Each row below holds a small network's activations on one input, seen along a few directions.
Each table varies a few parts of the input and shows all the possible inputs, shuffled.
A made-up example of a description, with smaller parts first: one of 5 places around a ring, together with either a single point or one of 11 places along a line or (one of 3 separate values, together with one of 6 places along a line).
Shared parts are said once, and a part with two or three values counts as separate values.

Other details of the inputs shift rows strongly along two fixed directions, in all tables alike. That doesn't count.

Table:
r1: 23, 25, -16, 9, 4, 5, 33, -8, -10, -19, -1, 8, -10, 11
r2: -37, -7, 29, -19, -17, 17, -36, -2, 30, 36, 47, -12, 2, -19
r3: -29, -59, 40, -50, -12, 8, -58, -54, 9, -31, -46, -33, 10, 83
r4: -21, 0, 17, 0, -23, 7, -22, 34, 22, 36, 49, -18, -8, -41
r5: 16, 10, -16, 13, -5, -16, 12, 23, -17, -8, -18, 0, -10, -13
r6: 19, 22, -16, 8, 6, 11, 32, -7, -14, -18, -2, 10, -9, 5
r7: 9, 1, -13, 24, 19, -18, 17, 22, -5, 16, -8, 6, 10, -32
r8: 18, 27, -13, 7, 3, 7, 26, -10, -21, -19, -9, 16, -7, 11
r9: 1, 14, -13, 18, 33, -9, 23, -7, 1, 22, 4, 26, 18, -29
r10: 9, -61, 4, -16, -9, -34, -35, -8, -17, -38, -96, -36, 9, 61
r11: 5, 31, -10, 7, 26, 6, 27, -27, -16, -10, -4, 35, 5, 7
r12: 6, 25, -13, 8, 29, 10, 33, -25, -9, -9, 3, 30, 2, 0
r13: -36, -28, 37, -21, -49, 20, -55, 37, 40, 33, 63, -41, -14, -24
r14: 21, 8, -20, 15, -7, -13, 13, 30, -13, -11, -11, 3, -10, -12
r15: -10, -49, 10, -15, 19, -25, -37, -34, -9, -9, -71, 4, 42, 48
r16: 5, 16, -12, 17, 30, -16, 24, -7, 4, 22, 6, 23, 18, -22
r17: -22, -21, 24, -9, -29, 5, -32, 30, 32, 31, 43, -38, -11, -24
r18: 10, 28, -15, 8, 23, 7, 27, -20, -12, -13, 4, 38, 6, 7
r19: -7, 14, 14, -17, -39, 38, -10, 9, 16, -3, 58, -14, -28, 2
r20: 18, 4, -18, 15, -2, -11, 18, 25, -11, -8, -11, -6, -13, -19
Description of these inputs: one of 4 separate values, together with one of 5 places around a ring.
The inputs of r13 and r7 match in every part but the choice among 4 separate values. If r14 is changed in the same way as r13 into r7, which row does it become?
> r20
Change only the place on the ring of 5 in r4. List by row number the other rows that result.
> r2, r5, r8, r11

Table:
r21: 41, 15, -44, 47, 33, -49, 44, 36, -24, 5, -43, 22, 17, -37
r22: 29, 9, -37, 43, 39, -46, 38, 28, -29, 8, -50, 21, 19, -38
r23: 1, -42, 5, -19, 12, -23, -31, -39, -28, -36, -95, 4, 30, 70
r24: -34, -44, 39, -41, -36, 20, -64, -13, 14, -8, -2, -31, -4, 39
r25: 27, 28, -30, 24, 37, -19, 48, -14, -29, -13, -38, 33, 9, -2
r26: 13, -37, -3, -12, 12, -25, -14, -34, -24, -39, -91, -3, 21, 67
r27: 26, 26, -30, 28, 42, -16, 48, -12, -18, -7, -21, 37, 13, -7
r28: 23, 26, -29, 21, 35, -16, 34, -12, -30, -16, -33, 43, 18, 4
r29: 7, -27, -1, -8, 20, -22, -16, -33, -34, -32, -89, 12, 30, 58
r30: 29, 38, -34, 33, 45, -17, 57, -9, -17, -3, -11, 43, 15, -16
r31: -30, 13, 26, -18, -37, 44, -16, 18, 35, 23, 91, -26, -38, -35
r32: -31, -58, 34, -23, -34, -8, -61, 26, 33, 29, 10, -52, 2, -6
r33: -17, -26, 25, -27, -33, 20, -35, -3, 17, -6, 15, -33, -12, 25
r34: 7, 68, -19, 25, 6, 24, 53, 25, 11, 26, 87, 25, -28, -69
r35: 27, 0, -32, 37, 32, -49, 19, 23, -33, 4, -63, 29, 30, -19
r36: 9, 43, -12, 14, -6, 17, 33, 19, 11, 10, 63, 12, -21, -35
r37: -25, -43, 38, -40, -40, 17, -55, -12, 18, -11, -2, -45, -10, 45
r38: -36, -59, 47, -47, -31, 15, -68, -27, 24, -6, -10, -49, 2, 54
r39: 10, 70, -22, 29, 6, 26, 58, 27, 9, 27, 88, 26, -28, -74
r40: -32, 5, 30, -25, -46, 43, -35, 17, 32, 22, 84, -19, -24, -20
r41: 9, 70, -18, 28, 6, 23, 56, 24, 7, 27, 83, 24, -27, -69
r42: -33, -6, 37, -31, -58, 46, -39, 20, 45, 18, 91, -43, -41, -13
r43: 7, -39, 0, -11, 24, -28, -14, -43, -19, -30, -90, 0, 31, 63
r44: -27, -29, 31, -30, -26, 22, -40, -10, 28, 6, 25, -31, -6, 18
Describe the family of inputs behind these rows.
> one of 4 separate values, together with either a single point or one of 5 places around a ring
The inputs of r37 and r38 match in every part but the choice among 4 separate values. If r21 is changed in the same way as r37 into r38, which row does it become?
> r32
Change only the choice among 4 separate values in r24. List by row number the other rows that result.
> r27, r31, r42

Table:
r45: -20, -25, 22, -20, -30, 8, -41, 10, 9, 4, 4, -27, -6, 7
r46: 20, -4, -21, 16, 25, -31, 12, -3, -30, -15, -61, 23, 22, 13
r47: -16, -13, 20, -27, -17, 19, -26, -21, 9, -13, 4, -15, -6, 31
r48: -3, 16, 3, 3, -20, 15, 8, 26, 17, 16, 52, -16, -25, -34
r49: 18, -7, -20, 17, 39, -31, 19, -18, -28, -14, -69, 20, 26, 15
r50: -6, 19, 1, 5, -16, 12, 0, 27, 14, 23, 52, 2, -10, -34
r51: -20, -30, 23, -21, -27, 7, -43, 8, 11, 3, 3, -25, -2, 11
r52: 13, 27, -19, 24, 25, -10, 34, 4, -3, 15, 12, 26, 9, -28
r53: -4, 32, 3, 0, -8, 26, 15, 0, 9, 6, 52, 8, -19, -15
r54: -11, -56, 16, -20, 9, -19, -38, -29, -8, -18, -73, -18, 26, 52
r55: -13, -32, 20, -19, -22, 5, -31, 2, 14, -4, -3, -34, -7, 17
r56: 22, 13, -22, 11, 33, -13, 31, -28, -31, -27, -49, 33, 18, 27
r57: -25, -34, 26, -24, -15, 4, -40, -8, 18, 7, 1, -26, 2, 16
r58: 24, 31, -27, 29, 19, -12, 43, 14, -6, 5, 9, 21, -1, -27
r59: 21, 44, -25, 21, 21, 9, 47, -6, -14, -5, 17, 37, -5, -16
r60: -1, 17, -1, 5, -15, 11, 10, 23, 18, 16, 50, -9, -21, -33
Describe the family of inputs behind these rows.
> either one of 4 separate values or (one of 3 separate values, together with one of 4 places along a line)
Start at r52 and move only the place on the line of 4, one step at a time. The first step leads to r57. Which rows follow, in order?
> r54, r49
